Each row below holds a small network's activations on one record, seen along a few directions.
Here are examples, each followed by its value of one field, NUR.
The largest differences between rows may come from other fields.
(in the rows, 500 means zero)
Random noise pushes rows far along 4 fixed directions. That doesn't count. These rows show it; they differ only by the noise:
[331 474 636 684 775 374 381 393 627 682 580 272 443 431 600 458 361]
[322 559 546 565 547 488 540 404 529 568 468 439 408 454 516 437 526]
[321 626 580 517 487 509 516 315 446 477 439 490 427 376 487 417 620]
[561 550 405 667 409 213 691 674 618 644 500 594 718 913 441 264 556]
[425 625 445 376 324 557 732 563 490 413 430 579 332 531 430 451 635]
[493 610 564 521 490 346 532 478 518 473 530 494 528 540 474 379 576]

[398 529 565 703 768 379 235 370 472 678 518 374 714 464 570 462 466]	ged
[478 585 537 546 613 559 213 282 469 376 459 536 619 233 481 414 603]	kiru
[438 474 333 674 715 789 420 536 620 541 448 515 323 397 587 593 456]	zum
[515 625 528 523 124 364 515 342 263 425 427 703 755 588 381 338 694]	tos
[474 607 706 314 439 504 300 253 250 271 612 424 416 119 466 601 547]	tos
[400 431 546 504 483 668 570 566 441 427 411 553 461 320 536 479 486]	ris
[649 650 347 652 570 631 388 480 470 335 427 733 606 509 467 408 676]	zum
[488 417 306 635 546 477 722 722 726 724 512 519 569 850 482 506 360]	nidur
[463 586 844 541 753 281  59 227 376 454 621 308 530 158 614 516 416]	kosa
[686 546 654 543 680 231 281 450 566 428 702 377 718 451 597 492 408]	nidur
[514 476 393 611 658 587 480 426 478 517 489 538 510 508 580 436 596]	ris
[139 255 304 780 522 693 701 500 617 841 361 375 283 629 541 657 298]	pazek
[362 317 371 503 481 539 816 773 739 803 513 355 303 721 601 672 248]	darug
[469 485 510 558 310 225 669 565 503 640 427 576 586 793 469 388 487]	kosa
[323 587 174 485 277 691 814 621 406 625 265 733 546 692 383 469 688]	ged
[606 441 498 243 398 665 628 721 541 449 574 438 193 314 461 643 522]	zek
[181 395 144 416 183 914 806 611 520 603 190 722 390 717 423 483 628]	kiru
[464 463 315 571 403 403 684 699 529 717 491 610 568 784 441 379 440]	mutib
[732 469 637 370 611 137 515 757 665 483 773 305 452 597 521 550 269]	mutib
[448 482 451 706 637 620 499 299 439 660 355 541 525 470 498 433 492]	bukub
[626 448 514 681 633 291 345 645 674 637 646 455 714 694 624 397 366]	darug
[468 559 416 606 363 449 585 593 482 539 516 587 637 717 422 433 560]	mev
[390 376 446 367 381 602 689 740 536 571 593 380 204 571 483 704 322]	mev
[716 463 501 572 582 293 466 768 590 487 700 437 529 712 467 581 403]	pazek
[258 402 497 514 414 688 648 418 562 753 296 433 342 535 529 594 409]	bukub
[497 467 415 503 421 582 694 517 445 618 442 523 529 575 441 411 564]	zek

Which value of NUR does each new row have?
[450 499 388 612 560 679 525 561 585 673 405 502 443 523 512 502 517]	zek
[713 510 552 434 575 412 459 570 581 476 568 427 505 522 479 486 373]	bukub
[664 628 421 287 174 478 685 696 468 345 500 716 496 575 400 510 681]	darug
[615 552 452 418 421 454 473 466 501 330 456 564 625 505 402 397 599]	kiru
[365 451 538 814 647 463 319 359 466 689 466 373 554 507 530 575 427]	pazek
[241 429 513 805 446 415 547 293 470 767 430 451 617 632 482 383 425]	mev
[572 511 458 499 664 449 389 646 534 542 554 417 510 518 566 530 399]	ged
[477 602 605 532 372 308 486 419 462 454 429 542 583 601 498 366 593]	kosa
[376 414 744 402 593 477 377 521 569 520 700 235 248 333 591 742 301]	mev
[369 517 247 944 646 705 501 478 587 735 280 682 645 718 546 420 543]	zum
[431 444 442 501 522 574 619 611 655 572 505 429 399 580 605 564 369]	darug
[252 377 517 572 599 549 520 366 571 713 480 349 442 444 612 628 344]	nidur
[514 465 442 314 569 669 592 666 644 402 591 376 202 403 600 680 351]	nidur
